A small network was trained on invented records. Each row is its activation on one of them, seen along a few directions.
Each row is followed by the record's values for the fields C, L, K, W, N, B.
A field that a record lacks is written missing.
Other fields move the rows too, some of them a lot.
In the rows, zero is written as 500.
Strong random noise was added to every row along 17 fixed directions; ignore it. To show where, here is one row again and again, with new noise each time:
[296 548 508 485 652 558 442 587 671 625 457 558 477 365 460 426 571 219
 462 545 624 474 523 497 580 575 498 316 401 517 524 302]
[302 627 343 420 595 514 477 250 616 538 688 673 430 406 703 456 621 487
 435 422 426 571 668 547 483 614 451 342 465 504 508 572]
[436 645 498 551 544 375 541 371 664 585 387 521 596 683 489 477 652 448
 384 464 551 528 458 508 441 337 537 329 718 536 286 472]
[529 674 520 743 586 529 616 605 508 461 422 498 430 550 358 438 216 446
 497 526 572 544 381 462 623 618 578 537 484 554 463 575]
[399 379 379 407 520 455 516 701 449 462 469 401 373 469 581 409 531 352
 579 423 550 567 537 479 326 647 596 407 565 653 553 413]
[629 613 566 543 563 473 581 576 399 566 334 431 409 416 274 405 604 517
 454 443 574 642 390 340 673 546 494 452 457 379 454 547]
[442 519 456 523 674 387 612 506 230 487 701 378 632 487 391 537 261 511
 800 495 451 256 567 538 511 432 633 622 526 670 392 564]
[588 707 447 508 731 648 664 491 483 336 569 477 235 487 551 270 260 407
 648 582 528 538 546 482 499 701 585 408 409 480 608 300]
[420 594 524 813 443 541 463 685 499 488 431 363 679 485 319 664 622 413
 331 642 642 435 423 541 497 504 476 577 576 521 497 559]
[549 516 584 545 469 539 569 632 457 543 424 485 514 571 457 573 480 433
 524 516 566 433 439 472 449 408 494 607 513 608 448 332]
[454 630 489 694 419 476 514 555 612 368 608 497 542 742 595 441 478 542
 452 487 331 645 574 506 393 371 643 629 518 473 572 580]
[494 339 543 452 498 447 467 529 482 514 370 284 609 542 454 496 799 404
 451 512 584 415 540 521 515 486 634 267 650 467 495 401]
[537 578 526 454 473 447 337 585 541 410 454 594 419 577 533 455 262 534
 669 526 499 551 492 561 287 479 627 491 538 686 353 575]
[504 575 368 641 543 363 602 328 537 350 525 449 681 642 389 568 387 521
 443 465 546 378 379 596 311 335 590 554 811 664 330 688]
[457 443 612 602 459 482 466 746 522 507 519 490 568 457 490 549 707 344
 403 557 556 468 606 432 632 402 531 640 361 431 676 494]
[440 618 583 586 430 624 465 662 387 543 453 456 438 546 515 496 565 560
 583 501 487 600 517 480 539 615 569 359 363 547 491 322]
[477 715 477 593 497 572 594 348 579 712 495 552 395 627 639 627 396 523
 393 573 393 532 573 526 559 620 245 673 604 517 289 567]
[436 546 519 505 393 431 414 548 334 514 322 447 593 490 288 511 324 621
 502 404 479 544 401 541 712 452 420 720 361 549 453 504]
[452 524 474 464 524 510 303 477 457 416 550 477 620 369 453 511 551 504
 541 582 559 431 556 619 320 510 565 456 522 515 539 517]

[562 551 671 477 319 437 315 721 508 528 297 562 516 547 446 474 485 525
 441 608 546 603 480 513 640 314 402 753 328 416 576 378]	{C: c2, L: l2, K: k1, W: w1, N: missing, B: b2}
[421 560 467 438 521 367 543 607 326 813 471 606 371 354 668 450 808 512
 413 387 587 722 616 337 446 700 381 408 537 455 489 548]	{C: missing, L: l2, K: k1, W: w1, N: missing, B: missing}
[516 587 535 410 450 421 473 638 463 538 480 593 335 572 638 478 483 513
 637 535 459 595 577 446 371 449 429 597 457 551 414 434]	{C: c2, L: l3, K: missing, W: missing, N: n1, B: missing}
[630 522 521 630 714 565 884 353 518 474 734 469 492 592 479 518 454 440
 574 485 474 309 470 402 596 414 633 401 619 551 441 542]	{C: c1, L: l3, K: missing, W: missing, N: n2, B: missing}
[624 323 558 552 521 558 683 325 495 544 509 458 449 568 507 619 497 520
 475 482 538 296 463 496 855 636 619 256 595 571 407 614]	{C: c2, L: l2, K: k1, W: w1, N: missing, B: b2}
[557 514 594 371 440 645 410 523 575 611 430 626 354 472 428 523 454 521
 584 471 418 560 425 450 525 471 427 480 340 520 370 352]	{C: c2, L: l2, K: k2, W: w1, N: missing, B: b2}
[537 579 497 556 451 677 491 455 412 505 575 450 540 445 397 588 569 603
 497 559 500 487 384 551 316 551 497 410 547 504 454 388]	{C: c2, L: l3, K: missing, W: missing, N: n2, B: missing}
[525 679 482 617 511 485 515 558 517 502 629 440 512 658 586 423 611 544
 499 578 373 664 597 450 260 433 548 588 592 373 537 495]	{C: c2, L: l2, K: k2, W: w1, N: missing, B: b2}
[560 566 609 638 523 434 545 767 164 428 443 507 515 420 464 552 529 560
 668 575 758 409 530 425 596 574 621 378 376 579 524 470]	{C: c2, L: l2, K: k2, W: w2, N: missing, B: b2}
[600 373 489 313 428 611 445 329 305 460 411 424 589 333 443 543 696 646
 398 416 542 468 477 553 519 502 367 575 422 360 678 347]	{C: c2, L: l2, K: k1, W: w1, N: missing, B: b2}
[290 383 317 445 436 559 514 634 544 497 519 402 468 482 512 457 363 373
 537 462 382 579 450 550 373 597 422 600 503 554 633 283]	{C: c2, L: l2, K: k2, W: w2, N: missing, B: b1}
[254 609 555 610 500 329 486 572 506 757 468 645 712 666 668 514 591 410
 434 511 621 483 600 541 444 378 471 550 566 597 456 358]	{C: c2, L: l3, K: missing, W: missing, N: n1, B: missing}
[406 449 501 308 429 551 248 484 778 420 445 674 371 442 610 454 415 374
 394 587 486 533 558 620 555 505 390 535 327 492 573 398]	{C: c2, L: l3, K: missing, W: missing, N: n2, B: missing}
[534 581 528 496 424 463 510 469 464 460 543 723 485 664 766 505 327 620
 645 477 588 486 483 583 290 481 645 351 627 743 472 443]	{C: c2, L: l2, K: k1, W: w2, N: missing, B: b1}
[478 399 591 486 391 385 651 678 485 669 439 457 470 751 649 443 639 467
 470 364 392 651 569 354 517 382 561 602 519 464 496 344]	{C: c1, L: l3, K: missing, W: missing, N: n2, B: missing}
[633 274 393 304 422 529 554 307 285 316 489 402 583 306 447 569 638 555
 377 440 630 291 450 610 602 488 390 630 502 504 733 375]	{C: c1, L: l2, K: k1, W: w1, N: missing, B: b2}
[557 700 577 600 536 446 437 633 519 506 545 703 336 393 458 522 397 566
 613 512 558 603 480 379 644 581 524 374 358 600 332 869]	{C: c1, L: l2, K: k2, W: w2, N: missing, B: b1}
[348 573 405 524 415 443 469 711 221 358 554 287 638 429 377 699 554 552
 692 558 581 344 451 593 370 303 368 662 469 767 430 354]	{C: c1, L: l1, K: missing, W: missing, N: n1, B: missing}
[558 470 469 502 493 506 505 465 477 502 472 515 403 537 486 417 189 582
 624 433 474 579 409 527 399 688 624 427 591 616 433 646]	{C: c1, L: l3, K: missing, W: missing, N: n1, B: missing}
[366 467 448 508 331 560 397 762 366 537 566 431 509 474 648 602 597 554
 594 533 491 585 537 534 211 582 462 552 545 620 601 402]	{C: c2, L: l2, K: k1, W: w2, N: missing, B: b1}
[345 715 387 535 604 675 601 389 387 490 675 535 454 271 265 515 501 594
 599 446 412 504 365 458 683 566 382 377 215 457 500 325]	{C: c2, L: l2, K: k2, W: w2, N: missing, B: b1}
[357 458 539 656 450 460 294 711 708 486 406 472 537 461 411 548 483 360
 425 600 533 533 480 521 576 552 534 469 467 528 471 740]	{C: c1, L: l3, K: missing, W: missing, N: n1, B: missing}
[465 649 524 544 567 355 494 331 455 517 627 509 541 535 533 439 674 684
 494 464 320 593 687 415 750 444 544 417 415 250 479 794]	{C: c2, L: l2, K: k1, W: w2, N: missing, B: b1}
[565 491 395 585 486 624 492 474 552 302 453 436 376 385 542 435 632 471
 333 581 655 575 461 532 460 808 508 240 579 394 718 473]	{C: c2, L: l2, K: k2, W: w2, N: missing, B: missing}
[549 755 599 571 562 585 509 410 554 568 517 433 588 764 428 455 565 597
 650 558 391 543 422 515 228 286 619 296 647 489 216 247]	{C: c2, L: l3, K: missing, W: missing, N: n2, B: missing}
[457 270 533 559 383 503 449 508 557 604 572 623 525 447 479 599 406 512
 415 406 331 488 516 451 673 554 562 643 411 469 534 772]	{C: c2, L: l2, K: k1, W: w1, N: missing, B: b2}
[320 414 600 656 308 475 425 626 387 521 422 519 677 606 590 621 597 554
 398 436 568 457 575 561 745 516 564 515 357 597 574 445]	{C: c1, L: l3, K: missing, W: missing, N: n2, B: missing}
[539 462 644 635 403 499 340 512 465 487 506 523 661 548 622 535 474 609
 481 636 537 464 619 598 568 590 644 464 530 367 684 640]	{C: c2, L: l2, K: k1, W: w2, N: missing, B: b1}
[620 452 604 351 543 441 454 449 479 341 438 677 444 536 660 425 390 474
 602 524 672 367 587 558 605 428 573 457 382 580 585 389]	{C: c2, L: l3, K: missing, W: missing, N: n1, B: missing}
[323 460 471 622 332 625 464 529 367 483 520 527 638 390 417 555 508 604
 379 307 521 561 373 537 620 579 518 517 283 585 701 406]	{C: c1, L: l1, K: missing, W: missing, N: missing, B: missing}
[497 446 494 645 423 433 620 494 402 386 558 334 718 742 602 527 585 519
 453 494 489 411 570 584 342 361 660 569 665 507 606 371]	{C: c1, L: l1, K: missing, W: missing, N: missing, B: missing}
[411 682 425 633 522 650 714 445 317 561 674 520 534 499 572 662 555 564
 519 489 548 367 477 526 419 515 407 517 496 697 428 306]	{C: c1, L: l2, K: k1, W: w1, N: missing, B: b2}
[543 460 585 542 555 445 587 439 421 636 573 638 558 450 544 479 710 505
 496 441 583 473 519 405 408 526 687 240 594 441 523 494]	{C: c2, L: l1, K: missing, W: missing, N: missing, B: missing}
[475 425 571 564 357 536 343 641 509 584 526 497 490 421 416 705 620 541
 486 541 418 507 528 474 659 522 438 536 361 505 397 712]	{C: c2, L: l2, K: k2, W: w1, N: missing, B: b2}
[576 448 643 571 425 472 319 386 675 364 431 446 633 684 403 440 514 562
 446 558 438 485 499 588 569 368 766 307 542 356 474 575]	{C: c2, L: l1, K: missing, W: missing, N: missing, B: missing}

Here are new rows. What are their fields?
[497 347 430 390 495 474 481 622 589 694 406 498 433 400 461 514 440 376
 485 460 462 602 407 419 263 562 363 674 680 478 463 572]	{C: c2, L: l2, K: k1, W: w2, N: missing, B: b1}
[492 602 457 534 594 540 570 597 468 497 453 330 374 585 377 418 354 447
 705 540 494 509 371 484 436 537 559 339 572 649 280 367]	{C: c2, L: l3, K: missing, W: missing, N: n1, B: missing}
[314 530 462 359 576 339 379 466 552 724 389 531 655 491 466 471 561 373
 487 512 582 463 515 552 393 386 391 499 614 533 351 325]	{C: c2, L: l2, K: k2, W: w1, N: missing, B: b2}
[443 582 483 503 572 431 590 432 512 583 595 556 484 571 534 435 346 551
 589 448 333 527 560 447 616 487 486 565 430 448 455 531]	{C: c1, L: l2, K: k2, W: w2, N: missing, B: b1}
[486 417 383 297 526 452 560 252 591 719 442 511 533 466 470 492 527 455
 391 383 392 542 405 489 320 434 265 666 711 408 418 447]	{C: c2, L: l3, K: missing, W: missing, N: n1, B: missing}
[750 562 703 585 441 486 437 695 271 575 443 506 534 509 451 451 376 649
 613 573 527 599 519 436 401 501 553 771 444 395 564 590]	{C: c1, L: l3, K: missing, W: missing, N: n1, B: missing}
[645 530 363 573 519 441 726 479 313 528 446 373 530 410 380 553 596 571
 373 449 549 602 347 370 317 545 309 740 724 344 566 582]	{C: c2, L: l2, K: k2, W: w2, N: missing, B: b1}
[630 646 620 610 485 582 417 450 538 514 597 632 514 481 507 572 573 605
 469 582 519 503 542 494 444 480 527 449 437 460 429 606]	{C: c1, L: l2, K: k2, W: w1, N: missing, B: missing}
[720 486 581 426 553 451 523 606 320 391 547 507 385 480 588 498 476 544
 670 556 552 455 622 435 409 475 553 628 468 531 487 566]	{C: c1, L: l3, K: missing, W: missing, N: n2, B: missing}
[566 623 483 482 506 481 445 404 563 536 371 615 361 424 461 438 346 555
 418 533 562 643 430 501 562 635 359 543 506 450 451 672]	{C: c2, L: l3, K: missing, W: missing, N: n1, B: missing}
[641 476 728 492 475 727 340 554 762 636 539 690 417 445 369 486 343 433
 532 595 370 516 391 451 579 427 556 544 315 407 509 446]	{C: c2, L: l2, K: k1, W: w1, N: missing, B: b2}
[521 499 603 506 476 474 442 779 492 548 535 533 380 506 596 461 616 442
 532 550 438 637 679 346 521 479 515 646 328 396 596 556]	{C: c2, L: l2, K: k2, W: w1, N: missing, B: b2}
[439 664 508 441 553 491 347 383 433 621 472 649 543 339 445 512 414 569
 508 613 581 458 505 592 517 559 370 541 439 475 434 446]	{C: c2, L: l2, K: k1, W: w1, N: missing, B: b2}
[482 539 636 690 572 444 463 738 693 545 447 503 571 525 502 520 510 262
 437 735 684 425 540 472 606 473 545 493 549 457 573 546]	{C: c1, L: l2, K: k2, W: w2, N: missing, B: b1}
[262 532 432 522 419 484 360 529 638 393 654 490 648 555 520 614 718 466
 532 562 471 396 557 629 377 254 554 393 474 647 421 378]	{C: c1, L: l2, K: k1, W: w1, N: missing, B: b2}
[540 391 574 308 405 472 311 365 563 602 423 518 567 449 536 662 612 526
 457 621 524 362 560 600 633 442 318 507 556 463 432 523]	{C: c2, L: l2, K: k2, W: w2, N: missing, B: b1}
[573 612 581 654 594 318 550 548 387 507 572 670 665 539 717 532 386 457
 508 648 741 359 664 525 378 463 544 677 647 489 637 644]	{C: c2, L: l2, K: k1, W: w2, N: missing, B: b1}
